These are the activations of a small neural network, seen along a few directions. Each row is one input.
In each table, some parts of the input vary, and every possible input appears once, in random order.
Descriptions start from the smaller parts, as in this example, which fits no table here: one of 5 places around a ring, together with either a single point or one of 11 places around a ring or (one of 3 separate values, together with one of 4 places along a line).
Shared parts are said once, and a part with two or three values counts as separate values.
In the rows, 128 means zero.

Other details of the inputs shift rows strongly along two fixed directions, in all tables alike. That doesn't count.

Rows:
row 1: [169 136 172 162 165 160  77 159 135  67 122 126 124 175]
row 2: [142 149 132 145 144 167  72 145 125  95 148 158 129 156]
row 3: [157 135 124 169 158 159 108 171 115  76 145 158 132 146]
row 4: [167 131 150 163 167 164  76 147 132  71 132 141 129 172]
row 5: [132 141 100 133 103 121 160 122 109 151 148 117 126 111]
row 6: [ 89 168  63  95 107 141  85 150 113 146 194 153 119  90]
row 7: [101 131  90  96  87 101 188 112 111 172 145 131 128  90]
row 8: [142  96 155 132 125  84 172  92 133 121 101  69 121 160]
row 9: [ 88 134 137  77  94 106 157 109 134 159 119 133 130 121]
row 10: [138 155 118 159 157 158  80 186 142  91 160 170 127 107]
row 11: [ 83 146  97  86  91 137 128 104 114 165 158 167 136 110]
row 12: [119 175 110 124 125 164  68 154 127 124 157 154 130 137]
row 13: [106 110 160 100 100 106 174  89 130 144  96 124 137 147]
row 14: [ 96 161  88  89 108 137 106 138 119 157 178 146 123  95]
row 15: [104 117 111  96 112 114 157 104 150 189 121 133 113  83]
row 16: [143 137 128 148 161 130  89 172 136  78 148 116 115 154]
row 17: [ 92 200  56 123 122 159  56 164  94 179 171 171 143  89]
row 18: [135 146 103 140 138 160  89 134 144 156 143 138 111 102]
row 19: [146 148 135 172 168 153  71 162 109 108 107 145 146 153]
row 20: [149 139 126 152 167 163  74 172 154 119 139 140 109 111]
row 21: [138  92 166 120 142  97 163 115 137  96  94  99 122 151]
row 22: [119 100 134 122 125  97 163 100 127 118 115 111 128 154]
row 23: [186 103 192 192 163 125 140 138 147  74  91  91 127 154]
row 24: [140 129 160 137 129 139 117 117 133 106 106 132 134 171]
row 25: [112  80 172  80  97  66 228  64 135 159  82  83 127 129]
row 26: [ 98 115 116 114  87 100 193  84 128 175 127 137 136  87]
row 27: [152  93 158 147 139 100 154  99 133  97  98  89 126 177]
row 28: [184 119 141 175 175 165  75 171 138  76 124 113 128 149]
row 29: [156 108 193 162 169 105 134 156 126 104  60  89 137 154]
row 30: [110 144 118 133 139 134 107 146 105 142 114 156 150 122]
row 31: [157 140 143 147 156 156  85 148 130  89 141 126 124 154]
row 32: [104 165  88 125 108 133 114 153 129 154 178 152 128  70]
row 33: [109 106  93 104 101 123 159 103 125 165 132 133 139  97]
row 34: [133 119 170 120 141 126 126 137 138 101 112 130 125 150]
row 35: [ 86 145 125  78  83 108 152 111 128 170 129 123 129 114]
row 36: [168  89 171 164 156 133 140 103 157 121  78 103 116 149]
row 37: [123 112  92 114  96 123 153  92 124 170 130 118 136 105]
row 38: [133  99 185 132 146  85 171 126 125 132  53  98 139 140]
row 39: [124 113 130 113 110 103 158  89 120 140 122  93 123 130]
row 40: [115 110 169  97 104  96 173 100 132 144 102  96 124 132]
row 41: [118 164  72 141 151 194  47 171 139 134 178 197 120  97]
row 42: [138 106 146 129 109  88 201 119 119 138 111  89 121 118]
row 43: [ 97 171  35 101 107 161  72 167 120 171 202 164 129  61]
row 44: [146 130 134 150 173 139  84 176 140  61 139 134 119 164]
row 45: [108 128 105 120  81 108 176  79 123 176 134 131 137  92]
row 46: [155  93 181 142 155 130 141 118 136  80  95 118 132 172]
row 47: [149  97 141 134 147 124 136 144 143 110 108 114 129 126]
row 48: [124 126 100 124  88 111 181  94 105 162 135 123 132 112]
row 49: [129 105 141 127 136 124 138 113 125  99 118 126 128 149]
row 50: [ 92 141  74  94  87 121 132  86 108 168 161 142 128 108]
Description of these inputs: one of 5 places around a ring, together with either a single point or one of 4 places along a line or one of 5 places along a line.
Changing only the place on the ring of 5 turns row 11 into row 1. The same change can be made to row 13. Which row results?
> row 12
Which other rows does row 33 become when the place on the line of 4 takes its other values? List them by row number.
> row 3, row 26, row 41
Which other rows agree with row 43 in the place on the ring of 5? List them by row number.
> row 6, row 14, row 16, row 20, row 29, row 32, row 35, row 40, row 42
Which other rows does row 36 become when the place on the line of 4 takes its other values? List them by row number.
> row 37, row 45, row 48
Which other rows does row 2 become when the place on the line of 5 takes its other values? List them by row number.
> row 4, row 24, row 27, row 50
Start at row 44 and move only the place on the line of 5, one step at a time. The first step leads to row 21. Which rows follow, in order?
> row 25, row 34, row 9

Rows:
row 51: [107 125  84 114  93 100 172 105 113 198 124 108 135  77]
row 52: [ 86 141 114  79  72 115 160  63 109 204 122 133 138 117]
row 53: [148 133 149 147 170 166  58 150 142  61 137 144 125 181]
row 54: [138 172  61 156 127 173  71 155 114 117 202 161 120 112]
row 55: [148  86 207 126 160 103 146 121 154  69  76  88 115 190]
row 56: [ 94 131 100 106  84 114 172  72 116 219 110 140 138  85]
row 57: [120 129 138 142 127 116 149 128 119 157  93 131 144 112]
row 58: [101 134 123 101 106 100 142 108 106 140 125 120 140 149]
row 59: [104 141 141 106 104 113 141 115 109 154 109 128 144 137]
row 60: [122 165  61 134 123 175  74 143 104 111 199 181 132 133]
row 61: [ 81 132 119  67  71 115 159  63 128 201 125 132 135 107]
row 62: [127 177  76 139 135 154  78 188 119 109 200 156 122  94]
row 63: [133 130 110 137 105 103 167 119 115 136 141 103 128 115]
row 64: [113 126 127 110 111 118 135  85 114 138 125 123 132 159]
row 65: [113 171  62 130 122 157  82 165  98 106 196 178 140 126]
row 66: [100 126  89  86  77  96 184  98 137 182 164 112 111  75]
row 67: [169 133 136 177 189 156  75 204 137  83 127 127 124 122]
row 68: [144 101 181 145 156 121 144 139 158 125  75 121 123 126]
row 69: [120 169  85 144 145 186  47 164 137 143 163 194 132  93]
row 70: [153 147 159 177 190 160  67 204 136  83 112 156 133 131]
row 71: [108 123 116 100 106 102 163 122 113 123 144 127 131 121]
row 72: [ 98 139 153  93 110 110 140 127 119 148 111 125 134 126]
row 73: [156  91 228 131 159 117 143 129 158  82  59  95 121 180]
row 74: [138 146 154 140 174 141  66 184 125  55 132 138 127 173]
row 75: [186  67 181 173 163 119 152 115 157 104  70  77 119 145]
row 76: [166  73 195 141 156 108 171 125 153  58  92  94 116 178]
row 77: [168  69 183 150 145 118 168  96 146  68  94  98 125 179]
row 78: [130 159  72 135 152 172  59 189 141 139 178 163 116  81]
row 79: [154  82 156 141 114  99 191  82 146 124 111  78 115 132]
row 80: [114 119  81 116  92 113 165  81 118 204 126 111 127  83]
What is each input in this table made of?
> one of 5 places around a ring, together with one of 6 places around a ring
Changing only the place on the ring of 5 turns row 79 into row 62. The same change can be made to row 77. Which row results?
> row 71
Which other rows does row 76 become when the place on the ring of 6 takes its other values? List them by row number.
> row 55, row 66, row 68, row 73, row 78
Start at row 64 and move only the place on the ring of 5, one step at a time. The first step leads to row 58. Which rows follow, in order?
> row 74, row 55, row 53

Rows:
row 81: [121 143 150  92 103 154 118 105 144 138 140 138 125 166]
row 82: [179  88 212 159 133 133 151  83 132 134  45  78 146 145]
row 83: [124 111 193 115 147 121 136 107 167 105  98  97 102 177]
row 84: [195  82 181 190 158 112 171 157 140  61  77  33 125 177]
row 85: [123 116 112 107 105 109 141 129 115 102 150  83 121 113]
row 86: [ 88 122  47  68  84  82 186 100 123 237 146  99 130  50]
row 87: [134 164 139 121 195 164  28 215 120  67 160 148 120 154]
row 88: [ 96 123 131  74  85 119 155  76 120 192  88 139 150 121]
row 89: [ 54 129  99  48  83  65 172  99 119 224 102 126 143  85]
row 90: [140 169  53 171 140 166  92 159 106 116 193 155 128 124]
row 91: [153 156 109 188 180 192  72 230 140  83 167 211 104  86]
row 92: [ 88 206  79  89  78 129 149 164 132 178 193 191 141  25]
row 93: [129 198  84 170 130 161  52 192 108 134 187 156 129 113]
row 94: [138 128 182 107 129  99 138 138  94  91 110  84 118 170]
row 95: [ 84 160  84 114 136 192  77 218 137 120 206 227 134  64]
row 96: [110 101 168 137 112  90 178  53 160 188  70  68 124 100]
row 97: [149 155 112 156 167 183  22 177 173  68 181 159  91 135]
row 98: [189  72 185 175 166  97 162 108 142  22 110  89 124 193]
row 99: [176  98 151 165 174 137 125 126 158 121  93 102  94 133]
row 100: [162  80 216 150 162 126 157 107 146  45  80 110 135 227]
row 101: [137 114 137 162 132 141 125 110 104 137 103 133 158 127]
row 102: [145  78 156  99  74 103 187  51 158 154 115  94 112 136]
row 103: [186  80 217 193 194  92 134 147 151  99  50  72 134 163]
row 104: [ 47 135  94  56  86  94 158  74 131 222 106 139 124  85]
row 105: [126 166  38 103 100 183  89 123 112 201 181 168 122  73]
row 106: [ 78 155  74 109  60  85 192  61  81 229 148 134 141  80]
row 107: [130 159 109 161 173 189  34 185 111  66 133 205 154 162]
row 108: [132 159  28 149 147 196  64 162 103 133 190 191 128 101]
row 109: [139 178 130 159 157 158  38 224 107  62 138 155 138 168]
row 110: [ 71 117  62  46  73  80 170  96 127 196 167 105 123  56]
row 111: [135 120 170 152 131  97 159 113 111  93  78 125 148 183]
row 112: [103 118 155  92  95  76 210  57 104 134 117 104 128 164]
row 113: [164  47 167 146 135  99 182  80 152  72 103 104 130 169]
What is each input in this table made of?
> either one of 3 separate values or (one of 5 places around a ring, together with one of 6 places around a ring)
Which of the alternatives is row 95?
> one of 3 separate values
